Input:
[[  3.9   2.5  -1.7   1.8  -2.5   3.1   3.6]
 [-58.3 -20.5  30.5  -7.8  16.8 -34.2 -15.9]
 [  3.0   3.4  -2.2   2.2  -3.0   3.0   4.1]]
Output: -34.2

Input:
[[ -7.1 -22.4  23.2 -31.6  -0.7  17.1]
 [-36.5 -22.9  26.9 -30.8   2.8   7.7]
 [-25.6 -31.5  13.4 -65.6  -2.7  -2.4]]
Output: 2.8

Input:
[[  6.9  36.5 -10.6  -4.5  39.8 -69.0]
 [ 27.0  34.4  18.8  -7.1  38.3  36.3]
 [  6.0  35.8   9.7  -3.6  40.6 -11.6]]
Output: 38.3

Input:
[[ -9.1 -11.5  -7.6 -14.6   8.8 -25.5  68.6]
 [-10.2   7.1 -41.3  24.6  24.3 -21.3 -30.9]
 [ 25.3 -27.5  11.9  17.9 -54.1  -8.1  27.6]]
Output: -21.3

Input:
[[-50.4 -41.4 -27.8 -27.1 -32.0]
 [  8.3   4.7  44.2 -62.8 -32.7]
 [ -4.8  34.6 -16.8  28.5  33.5]]
Output: -62.8

Input:
[[  0.2 -55.5  65.8  24.7]
 [ -3.9 -38.7  20.6 -12.8]
 [  0.2  57.6 -39.6  -9.7]]
Output: 20.6

Input:
[[-68.3   0.3   3.3   4.4  -6.7  28.7]
 [-49.8 -37.4 -43.6 -25.5  21.4  70.0]
 [-65.6  16.1  29.4 -16.6  -7.0  -1.6]]
Output: 21.4

Input:
[[ 22.9 -13.2  -5.4 -62.2   6.7  19.1]
 [ 27.8  21.3  37.0  41.0  37.3 -22.7]
 [-42.1 -38.9 -52.9 -46.5 -41.2 -45.5]]
Output: 37.3

Input:
[[-17.0   2.3   0.2  58.0 -53.5  25.7]
 [  0.9  56.5 -42.9  35.0  -6.3  29.7]
 [-10.1  16.5 -15.6  66.5 -38.0  24.2]]
Output: -6.3
---
Input: [ 40.9  42.9 -33.9 -56.4 -11.8  64.2  32.6]
Output: -56.4, 64.2

Input:
[[-37.3 -75.8 -71.7 -34.3  68.0]
 [ 20.3 -62.2  51.3  12.8 -48.8]
 [ 39.3  54.1 -11.3 -58.2  66.2]]
Output: 51.3, 68.0

Input: [-26.5   5.4  36.1  -5.5 -74.7]
Output: 36.1, 36.1

Input: [-35.8 -14.7 -39.4 -68.9  54.3]
Output: -39.4, 54.3

Input: [-63.7 -35.4 -11.1 -13.4 -51.3 -36.9 -25.0]
Output: -13.4, -11.1

Input:
[[-12.0   5.1 -60.9  23.1  33.3 -15.1 -21.0]
 [  7.2  14.5 -29.5 -18.0  -0.8  16.8 -40.6]
 [  3.8  17.8  38.7 -16.5 -40.4 -20.6  14.8]]
Output: -18.0, 38.7

Input: [-36.5 -18.5  35.9 -64.7  26.1]
Output: 35.9, 35.9

Input: [-16.8  21.0  25.1  64.1  -4.4  41.8  -0.5]
Output: 64.1, 64.1

Input:
[[ 31.0 -15.6  74.0  57.9   4.7]
 [-36.3  12.5 -34.2 -12.8 -51.0]
 [ -1.4   3.2  69.0 -36.2 -54.5]]
Output: -34.2, 74.0

Input: [-44.1  39.9 -14.4  55.6  35.6 -46.3 -43.0]
Output: 55.6, 55.6
---
[[  4.6  18.1  26.6  43.5 -50.2  37.0   3.2]
 [ 68.1  76.4 -23.3 -57.2  66.1  58.0 -66.8]
 [ 23.2 -21.3 -13.2   6.0  13.1 -36.4  45.3]] result: 26.6

[[  5.7  18.1  37.8  16.3  74.9   6.4  -2.7]
 [ 37.2 -28.0 -11.6  16.8   7.1  -1.8  60.9]
 [ -1.1  13.4  12.1 -47.3  -8.4  51.9 -19.2]] result: 37.8

[[ 47.7  17.0  -0.1  21.5  -3.2]
 [ 70.1  23.0  10.5  56.1 -14.2]
 [-17.9 -23.9  43.6 -11.2  -2.6]] result: -0.1

[[-49.5  -9.2  -3.9   6.4 -72.9  -6.9]
 [  0.4  32.5  -1.3  13.4 -60.1  -1.9]
 [ 37.1  13.1  24.4 -17.4  17.6  60.3]] result: -3.9

[[ 10.4 -33.0  -5.8  -4.4  21.3  -3.4]
 [-17.7  12.8 -40.9   3.5   0.8  -2.7]
 [ -8.4  -8.5   7.4 -54.6  -3.9  -2.8]] result: -5.8

[[ 33.2  -4.1 -71.0  50.5  -3.0]
 [-70.4  25.6 -32.0  34.9  64.7]
 [ 53.5   6.1  56.8  14.7 -68.8]] result: -71.0

[[ -1.9   2.1  -4.2  -0.2   0.9 -62.6]
 [  0.3   2.8  -1.4   2.2   3.0 -62.6]
 [ -6.7  -2.9  -1.3  -0.1  -6.3 -62.6]] result: -4.2
---
(-1.8, 7.4, -14.1, 30.3, -20.1, -12.1, -64.7) >> 30.3, 30.3
((16.4, 16.2, 18.5, 18.3, 18.5, 19.2, 15.6), (-13.0, -64.3, 55.8, -43.8, 57.3, -40.2, -11.7), (-14.2, -4.5, 7.1, 0.5, 4.9, 2.2, 3.3)) >> -43.8, 57.3
(71.8, -15.1, 0.3, 16.6, 40.4, 15.3, 11.8) >> 16.6, 71.8
(4.0, -1.4, -2.3, 2.0, 10.0, 65.5, 14.7) >> 2.0, 65.5
(-62.1, -13.8, -24.2, 17.6, 36.9) >> -24.2, 36.9
((-24.9, 21.3, 28.5, 35.8, -73.3), (20.8, 15.6, -45.7, 4.7, 3.0), (-41.1, 37.7, 28.1, 26.6, -73.4)) >> -45.7, 37.7
---
[ 38.5  -6.1 -22.4  21.0  54.3  64.3] --> 64.3
[  5.1  -1.9 -38.2 -64.1] --> -64.1
[ 5.5 52.5 65.4 59.5] --> 59.5
[  6.3 -22.9   4.4 -59.6   9.5 -14.0] --> -14.0
[-40.3 -67.8  16.5  11.1  49.0] --> 49.0
[-15.0 -17.5  70.9  -0.4 -35.4   9.3  42.3] --> 42.3
---
[[ -2.4 -32.0 -38.5 -13.6]
 [ 37.1 -53.2 -73.1  48.5]] -> -13.6

[[  4.6  -0.9 -47.3  -7.7  -3.2]
 [ 62.2   0.4  49.7   5.6  12.7]] -> -7.7

[[-11.5   1.5  10.6  40.9  11.4  14.5]
 [ 27.3  51.8 -21.9 -56.9 -31.0 -38.0]
 [ 61.6 -37.9  25.2  36.1 -18.2  48.4]] -> 40.9

[  8.9   2.4  15.4  27.3 -27.7 -67.7] -> 27.3

[[ 57.3  -2.3  37.9  27.5 -13.4  52.7 -31.2]
 [-29.4  -2.2 -44.5 -17.1  -7.8   5.1 -35.9]] -> 27.5

[ 39.2 -10.7 -67.0  14.7 -56.6] -> 14.7

[-13.7 -67.5 -36.7  36.2  -1.2  28.7  21.5] -> 36.2
---
[ 34.0 -73.9   5.2 -25.1] ans = 34.0, -25.1

[ -1.2  54.2 -33.4 -67.8] ans = -1.2, -67.8

[-1.8 59.9  1.8 38.1] ans = -1.8, 38.1

[ 38.0 -11.8   3.5  -1.2 -64.5  47.8] ans = 38.0, 47.8

[[ -4.9  13.6  27.3 -24.8  -1.6]
 [ 61.4   1.0  -4.0  -3.3 -13.3]] ans = -4.9, -13.3

[-14.5 -45.0  34.1 -55.8 -13.0 -25.1] ans = -14.5, -25.1
---
[[4, 5, 3, 5, 2, 4], [4, 7, 2, 3, 9, 1], [4, 4, 3, 2, 6, 2]] → 6
[1659, 5741, 9187, 2293, 8445, 6936] → 8445
[-533, 163, 616, -442] → 616
[[318, -643, -143, -16, -175, 34, 165], [137, -665, -30, -477, -613, -80, -625], [-234, 750, -441, 436, -896, -798, -200]] → -798
[[8194, 4628, 6256, 6154, 6014], [2983, 6112, 5932, 3517, 7404], [6061, 5932, 6143, 5912, 6218]] → 5912
[200, 15, 83, 23, 153] → 23
[165, 890, 318, 744, 14] → 744
[75, 54, 14, 35] → 14
[216, 174, 97, 200, 28] → 200
